A small network was trained on made-up records. Each row is its average activation on records with the value named, seen along a few directions.
Values that are neighbours, or in one group, have similar rows; names and order tell nothing.
In the rows, 128 means zero.

Other fields shift rows strongly along two fixed directions, in all tables alike. That doesn't count.

P, 20 values:
p17: [185, 112, 153, 195, 211, 89, 103, 128, 60, 122, 158, 156, 172, 170, 38, 117, 150, 127]
p1: [112, 93, 102, 88, 55, 183, 163, 130, 185, 109, 112, 88, 81, 90, 207, 160, 84, 147]
p9: [185, 105, 164, 171, 170, 130, 111, 147, 104, 118, 160, 116, 150, 151, 69, 126, 150, 134]
p11: [56, 148, 82, 37, 77, 107, 175, 132, 138, 135, 116, 142, 111, 111, 164, 135, 123, 149]
p19: [171, 74, 162, 160, 110, 142, 93, 122, 118, 77, 132, 97, 118, 137, 151, 128, 111, 135]
p4: [153, 107, 158, 156, 151, 129, 143, 126, 130, 126, 125, 116, 126, 131, 128, 131, 111, 143]
p12: [85, 172, 83, 88, 125, 126, 151, 140, 144, 169, 124, 154, 129, 115, 116, 131, 143, 116]
p14: [90, 175, 133, 83, 136, 113, 155, 156, 160, 179, 138, 136, 132, 120, 100, 133, 174, 122]
p18: [30, 221, 115, 12, 113, 79, 182, 180, 165, 204, 142, 151, 142, 113, 84, 130, 225, 128]
p3: [176, 99, 140, 205, 146, 149, 69, 86, 97, 92, 112, 126, 129, 143, 148, 114, 83, 107]
p15: [163, 128, 188, 186, 171, 101, 83, 120, 108, 124, 134, 132, 154, 152, 95, 103, 154, 112]
p6: [170, 94, 174, 173, 144, 118, 116, 108, 112, 98, 118, 112, 127, 140, 137, 121, 115, 138]
p10: [152, 118, 125, 167, 131, 130, 69, 118, 99, 99, 144, 135, 139, 146, 123, 109, 129, 102]
p8: [108, 119, 122, 114, 90, 186, 163, 101, 203, 131, 79, 91, 79, 84, 234, 153, 58, 133]
p5: [73, 191, 121, 65, 154, 29, 174, 138, 97, 175, 139, 182, 153, 145, 63, 106, 183, 149]
p2: [128, 83, 75, 111, 63, 192, 144, 117, 142, 94, 109, 105, 95, 104, 193, 153, 62, 136]
p16: [111, 158, 157, 108, 133, 90, 110, 148, 126, 140, 146, 132, 148, 137, 101, 109, 189, 118]
p20: [144, 135, 110, 161, 133, 141, 85, 138, 102, 121, 152, 142, 151, 139, 89, 121, 149, 104]
p13: [152, 97, 99, 141, 126, 161, 136, 126, 117, 113, 127, 126, 123, 125, 133, 143, 95, 138]
p7: [118, 130, 96, 138, 119, 165, 135, 100, 151, 132, 92, 123, 101, 106, 187, 136, 71, 122]
P is arranged as a network in which each value has 4 neighbours.
Q: What is the length, in steps, of the shortest route from p18 to p2?
A: 2
Each value of P is a pair of two hidden parts, and every pair occurs once (4 first parts, 5 second parts).
Q: p16 and p18 share the first part; p16 and p11 share the second. Which value has the first part of p11 and the second part of p18?
A: p2
Q: p4 and p6 share the first part; p4 and p7 share the second. Which value has the first part of p7 and the second part of p6?
A: p3
Q: p14 and p8 share the first part; p14 and p13 share the second. Which value has the first part of p13 and the second part of p8?
A: p17
